A small network was trained on invented records. Each row is its activation on one of them, seen along a few directions.
After each row come some of the record's fields: RUL, FOROT, TESU, KIPAV, MOGIG, BOM, ZEKER.
A field that a record lacks is left out.
Other fields move the rows too, some of them a lot.
Strong random noise was added to every row along 10 fixed directions; ignore it. To show where, here is one row again and again, with new noise each time:
[  27   98  146 -115  -37  135 -289  -65  -55 -140  294 -238   86  -69
  -95  114 -125  278   22 -205   58 -217  182 -280  127 -189 -186  140]
[-107  296 -156  515  142  117  133 -229   -8 -304  -17 -159 -400 -413
  317  134 -366  519 -147   63   15   31 -442   99   35 -440  -65  218]
[-131  -78   34 -162  280  470 -115 -230  217 -180 -153 -303  100  -66
  184   -2  191  510 -273  307  209  111  127    1  -45  453 -240  208]
[-100  -13  197 -123  194  371  142  -22 -385  189  -40 -137   59  -26
  289  -93 -214  231  -73  371 -178 -105 -339 -245  234  -11   40  -91]
[-247 -373  195 -140  558  198 -153   -1  247 -242   48 -217  -16   24
  -69  390  -60  477  483   24 -281 -144  -99 -152  323 -176  -43  173]
[ 356  154  274   56  363   48   71 -351 -525 -384  -97   -7   30 -445
   78  -36   60  110  153  265 -180  -87 -214  346 -434 -257  142   86]
[  96  409   97  254 -308   47  334  150 -747  -40  -42 -196 -114   -6
  -83 -447 -339 -108   28  109   86 -147 -187 -442  218   85  178   71]
[-293   46  241 -198 -402  -94  161 -441 -674 -284  151  -68  389 -319
 -106 -382 -151 -179  350  373  253  151 -454 -213  -34 -104 -161  118]
[-420 -244   19 -206  -28  100   -8 -357  346 -172  -84    4   98   24
 -157   61   40  171  201  -18  214  197   57  103 -155  301 -348  311]
[ -89  -89   69 -202  206  335  103 -431  -56  205 -234 -176  -13  -65
  312  168 -205  321 -394  229  -38   81 -291  378 -306  132 -130 -199]
[  42  -72  262 -253  204  207  -25   50 -212  286  137   22   43   85
   22   92 -209   38   83  -19 -319 -326    0 -149   81 -200   36  -45]
[   5 -290  373 -611  496  148   19  111 -449  125  309 -617  267  -34
 -223  -17 -208 -224   93  636 -257 -547  -68 -233  207 -258  303  -68]

[ 165  -90 -141  352  857   68 -203  464  717  -25 -223 -196 -668  289
    4  707 -115  627   91 -557 -581 -273  175  143  253 -105  216  -18] : (RUL tas; BOM semu; ZEKER gor)
[-299   99 -258  470   85  -46  -47  112  435 -472  201  -93 -167 -406
  113    1  190  203   71  313  233   93 -132 -162  198 -319  -64  418] : (FOROT liv; TESU nebov; KIPAV gunu; MOGIG rupub; ZEKER mokoz)
[ 214 -201  437 -543   28 -131   23  -54 -640  168   12  330  464  235
 -281 -192  -40 -426  377  -33 -354 -140  -24    5 -105  130  179 -512] : (RUL zeva; BOM semu; ZEKER gor)
[ -50  159  125   48  -74  121   36 -262 -399 -423 -549  -66  301   78
   48 -305  175  242   51  168  144  509 -269   62   61  725 -118 -166] : (BOM semu; ZEKER gor)
[ 337   43   41  117  391 -279  314  394 -315 -276 -271 -363 -192   92
 -415 -190  -16 -484  294  290 -200 -197  117  158 -105  128  591   56] : (RUL zeva; FOROT liv; TESU tivum; KIPAV gunu; MOGIG pagek; ZEKER rated)
[ 332  109  145  -82  -47  431  -45 -169 -478  215  145   80  187 -449
  443  -86   -9  247 -373  260 -103 -178 -261  -93 -121 -269   39 -163] : (RUL zeva; FOROT liv; TESU nebov; KIPAV gunu; MOGIG rupub; ZEKER rated)
[ 155  -53  -19  -95  -76 -227  -59  -14   57 -313   29 -689 -130   35
 -310  405 -186  -12   46 -147  232 -168   78  164 -197 -127   65   -6] : (RUL zeva; FOROT liv; TESU nebov; KIPAV gunu; MOGIG rupub; ZEKER rated)
[ 187  546   71   90 -701  -93 -253 -189 -223 -273  385  861  242 -360
  -31 -425  330 -134  332 -508  294   17  445 -386 -224 -202 -460  754] : (RUL zeva; BOM zilo; ZEKER gor)
[-108  -89  -50 -412  216  132   58 -453  286  425 -156  190   94   -1
  311  115   29  -50 -626  184 -114  131  -30  775 -537  210 -121 -282] : (BOM semu; ZEKER gor)
[ 125  -79   26  -65  416  320   20  105  -63  162 -188 -178  -44  136
  226   77  -33  278 -285  177 -166  -41 -115   -7  176  103  252 -350] : (RUL zeva; FOROT liv; TESU nebov; KIPAV gunu; MOGIG rupub; ZEKER gor)
[ 433   86  325 -132  -62   42 -321   87 -352   41  -26  144  321  129
  186    8  428  -38  108 -149  -88  -18  224 -145  -86   86  -11 -210] : (RUL tas; BOM zilo; ZEKER mokoz)
[-226 -202 -199 -376   72  113  427 -165  432  798   61  511  -95  -41
  -27 -264 -159 -595 -476  230 -138 -206  258  524 -337   46   47   28] : (RUL tas; BOM zilo; ZEKER gor)
[-108  215  -68 -100 -210 -231  347  545 -301  443  194 -463 -183  290
 -548 -251 -527 -588  -52  120  -85 -527   -7 -341  294  -82  369   24] : (FOROT liv; TESU tivum; KIPAV gunu; MOGIG pagek; ZEKER gor)
[-121 -640  354 -567  652  570 -371  -27  378   58 -241  219  543  252
  193  122  679  521  392  280 -282  158  238 -130  280  634 -218  -17] : (BOM semu; ZEKER gor)
[ 221  127  -92  135  231  -45    7 -148  266 -231 -340  136 -147  -54
  -80    9  279    4   -8  -90   88  210  308  566 -554  339   34  268] : (RUL zeva; FOROT liv; TESU tivum; KIPAV gunu; MOGIG pagek; ZEKER gor)
[-356 -287 -103 -597 -119  161 -256 -228  415  407  406 -224  288   90
 -133   80 -126 -187 -460  148  195 -123   99   67  -15  -19 -225 -170] : (RUL zeva; FOROT liv; TESU nebov; KIPAV gunu; MOGIG rupub; ZEKER gor)
[ 314  -45  -91   80  284  338  -37 -464   56  -57 -598  -47  -59 -115
  385  271  176  528 -440  101   -9  322 -174  623 -474  408   16 -344] : (RUL zeva; BOM zilo; ZEKER rated)
[-361 -303 -140 -373  134  660  -29 -197  343  267  -82 -244  368   78
  359 -276  242  426 -836  569  295  397   46  -23  316  801 -237 -290] : (FOROT liv; TESU tivum; KIPAV gunu; MOGIG pagek; ZEKER gor)
[-165 -282   52 -176    6 -352  308  113  129   65 -238  -69 -213  319
 -523  136 -226 -504  481   15  -85  -61   -6  308 -223  141  212  128] : (RUL tas; FOROT liv; TESU nebov; KIPAV gunu; MOGIG rupub; ZEKER rated)
[-241 -820  227 -748  911  150  123  320  476  340  -36  -35  148  385
 -535  139  170 -357  545  372 -529 -389  336   -1  299  287  386    8] : (BOM zilo; ZEKER gor)
[-154 -209  264 -121  211  102 -243   40  -59 -196  -98   40  184  180
  190  227  130  493  567  -20 -221  228 -358 -302  389  -12 -153 -162] : (RUL tas; FOROT liv; TESU tivum; KIPAV vatum; MOGIG pagek; ZEKER gor)
[-704   90 -138  169 -438 -476  101 -399 -174 -347  507   67  146 -593
   62 -291 -335 -256  271  451  348  313 -743 -134   25 -796 -214  319] : (RUL tas; FOROT pemo; TESU doni; KIPAV vatum; MOGIG pagek; ZEKER gor)
[ -38  -91  127 -243  433  -37 -311  233  632 -158 -315  114   20  552
 -258  145  327   39  264 -382 -168   28  740  186  -90  583 -184  218] : (BOM semu; ZEKER gor)
[ 155  143    0  -43   78   95 -385  -60   75    7  389  -54   86 -189
  184  173  -28  177 -314 -138  -23 -171   -3   -6  126 -430  -54 -156] : (RUL zeva; BOM zilo; ZEKER gor)
[ 150  252  135  148 -206 -197 -165   50 -394 -418  251 -265  140 -328
   59  -81  100   93   20   97  239  -53 -149 -291  120 -296  -60   94] : (RUL tas; BOM semu; ZEKER mokoz)
[  93  270  -29  425  -94  213  112  150   36  -63 -725  247 -247  333
  134 -220  177  313  -75 -230   40  353   83   18   29  888  -22  -15] : (BOM zilo; ZEKER rated)
[ 107  -11  163   98  290 -260   22   71   11 -319 -201  348  -11  126
 -206   26  234 -254  679 -121 -298   59  105  230 -235  -63   54  252] : (FOROT liv; TESU tivum; KIPAV gunu; MOGIG pagek; ZEKER gor)
[-299 -580   45 -569  172  -41   -9   47  215  387  331 -349  173  244
 -290  224 -125 -347   54  350   13 -332  -10  -77  202 -151  100  -34] : (RUL zeva; BOM semu; ZEKER gor)
[ -55 -104 -147 -121 -175 -221 -130 -259  212 -345  186 -214  157 -260
 -266 -131  182 -160 -144  108  420  117  304  261 -411   78 -156  129] : (RUL tas; FOROT liv; TESU tivum; KIPAV gunu; MOGIG pagek; ZEKER mokoz)
[ 331  160  250  190  352  -75   34  416 -635 -463  -34  181  236 -234
  -42 -503  425 -155  543  510 -117 -147   88 -449  164  -32  333  335] : (RUL zeva; BOM semu; ZEKER mokoz)
[-121 -264  387 -417  -33  186 -609 -475  -83 -385  173  158  691  -87
   73   96  289  448  259 -110  -11  299 -143 -134  183  -85 -423 -361] : (FOROT liv; TESU nebov; KIPAV gunu; MOGIG rupub; ZEKER rated)
[-379   59 -250  202 -466 -129 -309 -263  267 -300  393 -493  112 -122
   14  333 -272  366 -178 -248  493  226 -280 -272  360 -200 -311 -239] : (BOM zilo; ZEKER gor)
[-239 -122   15  240    2   31 -381  -47  415 -432   83   76   10  -33
  173  332  261  573  439 -340   20  329  134 -192  282  -35 -363  262] : (FOROT pemo; TESU doni; KIPAV vatum; MOGIG pagek; ZEKER rated)
[  -9 -193  237 -352 -292  -62   43   78 -622 -166  -57 -503  338  321
 -409 -149 -171  -63  337  -10   76  -65 -199 -420  316  297  104 -345] : (RUL zeva; FOROT liv; TESU tivum; KIPAV vatum; MOGIG pagek; ZEKER gor)
[ -24 -210 -145  353  230  146   91   55   -7 -295  -43  157    2  -96
   94 -175  264  283  261  222  -74   58 -148 -197  414   79  221   40] : (RUL zeva; BOM semu; ZEKER gor)
[ -18  422  -69  166 -267   51  586  280 -459  537 -102  395  -99  -15
  458 -694  -90 -583 -291  542   19   31 -253 -162   53  119  170   53] : (BOM zilo; ZEKER gor)
[  -1 -155  -96  153  255  -69   26   43  340  -32   92 -104 -225   33
  -53  230 -106  -34 -209   -4  -90 -107  -29  316 -119 -162   95  -73] : (FOROT liv; TESU tivum; KIPAV vatum; MOGIG pagek; ZEKER rated)
[-212 -452  306 -374   81 -216   71  233 -256  212   15 -114  170  386
 -476  137 -236 -414  524   35 -342 -214 -162 -214  400  -14  344 -433] : (BOM zilo; ZEKER mokoz)

Here are new rows. What are their fields?
[-259 -340  217 -428  157  -87   85 -280  -98 -172 -379  111  280  104
 -209  -24  101 -201  536  276   -7  266 -205  257 -195  348   34  -13] : (RUL zeva; BOM zilo; ZEKER gor)
[ 264  -60  216  438  176   74  234  461 -348  425 -110  303 -344  323
  163  149 -167   49  261 -337 -596 -249 -160 -226  293 -193  427 -251] : (FOROT pemo; TESU doni; KIPAV vatum; MOGIG pagek; ZEKER rated)
[ 174  373    0  -36 -736   35  -16  118 -424   93  201 -139  172  188
 -193 -462  -64 -214 -396 -237  401  -45  213 -474  138  342 -141  -91] : (FOROT liv; TESU tivum; KIPAV vatum; MOGIG pagek; ZEKER gor)
[-284 -394  119 -397  450 -275 -122  -81  367 -232   60 -132  141   83
 -335  293    2  -99  419  150 -175   52  -13  265   62  -85  -69  -17] : (BOM semu; ZEKER gor)
[-201  -22  -85  165 -213 -176  -51 -159   94 -458   30  187   57 -202
   -9   19   43  204  219 -140  206  309 -165   -6  105   -6 -143  143] : (RUL zeva; BOM semu; ZEKER rated)
[-166  136   67 -214 -778 -321 -296  -83 -308    8  371 -347  345  127
 -295  137 -466   -9  165 -520  268  114 -140 -333  262 -215 -277 -293] : (RUL zeva; FOROT liv; TESU tivum; KIPAV gunu; MOGIG pagek; ZEKER gor)
[ -22   -9 -346  359   48   88   -9 -130  622  -25 -225 -132 -409  233
 -192  283 -175  300 -364 -489  126  115  127  372  -90  263  -73 -171] : (FOROT liv; TESU nebov; KIPAV gunu; MOGIG rupub; ZEKER gor)
[  73   99  -10  -56 -309 -424 -129 -597 -480 -480  155 -795  222 -341
 -113   -3  -68 -109 -276  338  507  262 -422  347 -378 -280  -26 -393] : (RUL tas; FOROT liv; TESU tivum; KIPAV vatum; MOGIG pagek; ZEKER gor)
[ 228   54  384 -135  324  298   72 -151 -662 -123 -570   92  281   23
  483 -207  198  302   60  433 -333  269 -449   76  -38  436   51 -414] : (BOM semu; ZEKER rated)
[ 339  193 -161   53 -285   69  -95  -73   46   74  381  -74  -20 -294
  100  -44   89 -163 -493  -47  258 -183  334   -7 -306 -199  -46   32] : (RUL zeva; FOROT liv; TESU nebov; KIPAV gunu; MOGIG rupub; ZEKER rated)
[ 199   -7   96  -64  262 -324  190 -200 -450 -450   52 -596   78 -307
 -353   19  -91 -331    3  521   87 -127 -138  374 -227 -371  346 -144] : (FOROT liv; TESU nebov; KIPAV gunu; MOGIG rupub; ZEKER mokoz)
[ 314  -27  -57  145 -104  122   -1  189    2  153   46  136 -133   44
 -138   34  156  -78  -54 -288  -60 -171  282  -83   23   49  238   60] : (RUL zeva; FOROT liv; TESU nebov; KIPAV gunu; MOGIG rupub; ZEKER rated)
[ 175  236  108   74 -202 -135 -132  -80 -434  142  138  221   -2  -79
  124  184 -324    7   47 -236 -207 -112 -271  -66  -11 -570   -7 -138] : (RUL zeva; BOM zilo; ZEKER rated)
[  87 -345  354 -384  466  121 -336   80   -5 -119  120  139  319  203
 -161  174  309  153  494 -160 -437  -56  200 -145  292   29   86 -171] : (FOROT liv; TESU tivum; KIPAV gunu; MOGIG pagek; ZEKER gor)
[  38 -192  -79 -167 -454  266 -121 -452  283  437 -385  345   48  370
  107  387  -63  489 -333 -920   79  304   84  284 -372  674 -465 -462] : (RUL zeva; BOM semu; ZEKER gor)
[-183 -303  237 -539  384   15   30  164 -188 -275  -35 -494  314  340
 -614 -208  -24 -257  429  429  -19 -135  152 -257  385  379  196  -65] : (FOROT liv; TESU nebov; KIPAV gunu; MOGIG rupub; ZEKER gor)
[ 368  253  -17  -76   58  119 -403   96  220  -53  316  177  320 -126
   48 -282  627 -144 -359   86  181  -90  757  -43 -118  132  -82  218] : (BOM zilo; ZEKER gor)
[ -45  -59  298  -44  524  124 -127 -386 -164 -366 -462  289  225 -166
  630  188  389  576  369  246 -386  436 -543  341 -166   17 -233 -160] : (BOM semu; ZEKER gor)
[   1  223  -39   -2 -269   -9  140  -44 -250  342 -107  -58   43  129
  326  -99 -201 -153 -457  177   69  198 -226  167 -169   97  -58 -260] : (FOROT liv; TESU tivum; KIPAV gunu; MOGIG pagek; ZEKER rated)
